Each row below holds a small network's activations on one input, seen along a few directions.
In each table, some parts of the input vary, and every possible input appears once, in random order.
Descriptions start from the smaller parts, as in this example, which fits no table here: one of 3 separate values, together with either a single point or one of 11 places along a line or (one of 4 places along a line, together with one of 8 places around a ring).
Shared parts are said once, and a part with two or three values counts as separate values.
In the rows, zero is written as 128.

Rows:
R1: [109 113 132 198 151 162 163  66 127 148 169 138  57]
R2: [ 43 167 166 150 185 106 160  42 108 146  93 118  88]
R3: [221 122 130 117 137 132 117 131 184 122 130 130 166]
R4: [118 113 146 116  97 117 144 169 121 128 130 126 140]
R5: [178 149 122 106  87 113 140 131 172 112 137 136 117]
R6: [176 144 147 113  85 127 149 136 136 118 149 130 130]
R7: [132 105 132 185 151 141 153  44 133 125 188 150  40]
R8: [ 80 128 138 195 169 160 162  79 132 162 147 120  64]
R9: [ 52 161 158 158 167 128 168  48 117 163 121 133  91]
R10: [ 96 122 139 119 105 103 134 165  99 109 129 116 161]
R11: [169 100 119 110 117 154 121 150 157 115 113 128 139]
R12: [165 115 118 108 102 137 118 147 159 149 105 134 127]
R13: [122 127 101 114 122 127  89 157 118 130 101 130 146]
R14: [115 134 153 144 131 118 151  30 137 142 182 194  51]
R15: [158 118  96 100 170 140  95 164 115 128 135 123 184]
R16: [ 66 141 132 194 200 144 170  74 116 152 123  93  69]
R17: [181 130 125 105  96 123 108 131 188 131 117 128 115]
R18: [133 116 138 111 102 130 141 154 104 144 135 110 150]
R19: [ 56 150 142 184 220 118 162  68 104 134  92  82  66]
R20: [140 113 115 110 112 134 101 159 143 153 103 131 129]
R21: [105 146 104 124 126 113  63 155 105 111  96 129 145]
R22: [ 67 150 161 160 142 140 160  57 134 174 146 159  81]
R23: [179 104 116 105 159 147 106 163 138 147 128 127 169]
R24: [206 107 122 112 149 147 123 150 154 143 124 133 171]
R25: [ 79 138 144 129 111  86 107 162  87  91 120 113 162]
R26: [160 128 116 108  93 126 150 144 148 132 122 137 133]
R27: [ 94 146 105 124 115  95  95 147 101  98 110 120 161]
R28: [112 132 101 122 140 130  66 162 104  77 107 127 152]
R29: [ 94 137 155 160 127 140 162  49 130 160 165 182  71]
R30: [110 125 127 112 111 116 132 150  82 125 137  99 171]
R31: [146 121 147 116  89 123 159 163 132 125 134 139 133]
R32: [162 141 153 113  85 111 151 152 152 106 149 142 117]
R33: [ 91 141 131 122 116 100 106 147  72 108 131  95 173]
R34: [137 136  96 108 169 127  67 163 103 110 134 120 183]
R35: [147  99 115 109 127 153 104 163 141 119 112 126 139]
R36: [160 124 140 113  93 136 157 147 114 139 137 125 144]
R37: [133 119 113 110 102 121 134 153 136 138 118 128 140]
R38: [112 130 100 113 110 110 124 149 113 116 117 122 160]
R39: [130 113  98 111 138 145  93 163 117  96 113 126 154]
R40: [185 114 127 112 110 140 114 134 186  95 122 123 133]
Q: The inputs of R6 and R36 match in every part but one. If R40 is changed in the same way as R6 into R36, which row does it become?
A: R11
Q: What is each input in this table made of?
A: one of 5 places along a line, together with either one of 2 separate values or one of 6 places along a line
Q: Change only the place on the line of 5 in R5. List by row number the other rows that result.
A: R26, R27, R37, R38
Q: Change only the choice among 2 separate values in R19. List by row number the other rows that result.
A: R2

Rows:
R41: [155 113  72 107 170 144  64 192 121 123  84  90 189]
R42: [151 127 117  96  89 122 104 156 145 104 123 147 146]
R43: [ 87 139 135 144 135 118 134  80 124 132 128 151  85]
R44: [122 127 156 155 142 145 179  77 159 165 125 124  80]
R45: [182 111 119 112 108 141 100 143 149 123 147 150 146]
R46: [110 119 138  97  79 105 127 198  85 107 120 108 181]
R47: [199 123 139  97 100 135 147 154 174 142 125 137 141]
R48: [ 72 160 142 145 128 101 136  88 102 125 126 121 102]
R49: [137 139 125 104  82  99 110 176 128  96 116 120 161]
R50: [202 108 121 106 104 137 133 137 158 125 156 144 139]
R51: [ 94 127 111 150 224 143  92 116 108 118  99 103 141]
R52: [125 122 135 170 149 152 173  75 139 147 154 134  67]
R53: [ 46 152 145 142 127 104 155 117  67 139 133 117 137]
R54: [110 126 137 167 156 145 137  84 134 145 154 146  77]
Q: The inputs of R47 and R44 match in every part but one. If R41 is changed in the same way as R47 into R44, which row does it become?
A: R51
Q: What is each input in this table made of?
A: one of 2 separate values, together with either a single point or one of 6 places along a line

Rows:
R55: [ 75 156 148 172 190 128 151  44 122 144 127 135  82]
R56: [ 79 134 153 167 113 129 157  87 108 136 149 143  73]
R57: [100 120 139 148 125 137 188  91 111 146 152 134  96]
R58: [172 111  97  98 127 146  88 182 132 128 117 120 178]
R59: [186 108 102  92 110 134  91 176 138 129 128 139 176]
R60: [ 80 137 128 183 159 129 120  35 118 117 170 155  51]
R61: [155  97  99 107 152 145  81 195 118 108 105 104 188]
R62: [ 88 136 168 151 140 121 180  94  91 152 165 127 111]
R63: [ 57 146 142 157 149 118 154  78 122 143 103 124  66]
R64: [ 70 152 145 157 181 124 154  62 115 158 106 106  95]
R65: [ 94 143 132 171 177 142 144  60 140 144 145 155  60]
R66: [187 131 123  57  46  96  92 205 150  82 114 138 194]
R67: [ 63 142 155 167 137 125 161  92 118 157 129 121  95]
R68: [181 126 105  79  76 105  95 201 130 105 119 124 191]
R69: [149 116 102  95 120 116  85 222 107  83  96  87 204]
R70: [191 113 118  71  83 127  87 180 155 108 122 153 177]
R71: [211 108 149 145 124 163 183  93 206 158 149 137  73]
R72: [167 130 100  87  94 119  92 207 123 105 109 103 192]
Q: What is each input in this table made of?
A: either a single point or (one of 2 separate values, together with one of 4 places along a line) or one of 9 places along a line
Q: Which of the alternatives is R64?
A: one of 9 places along a line
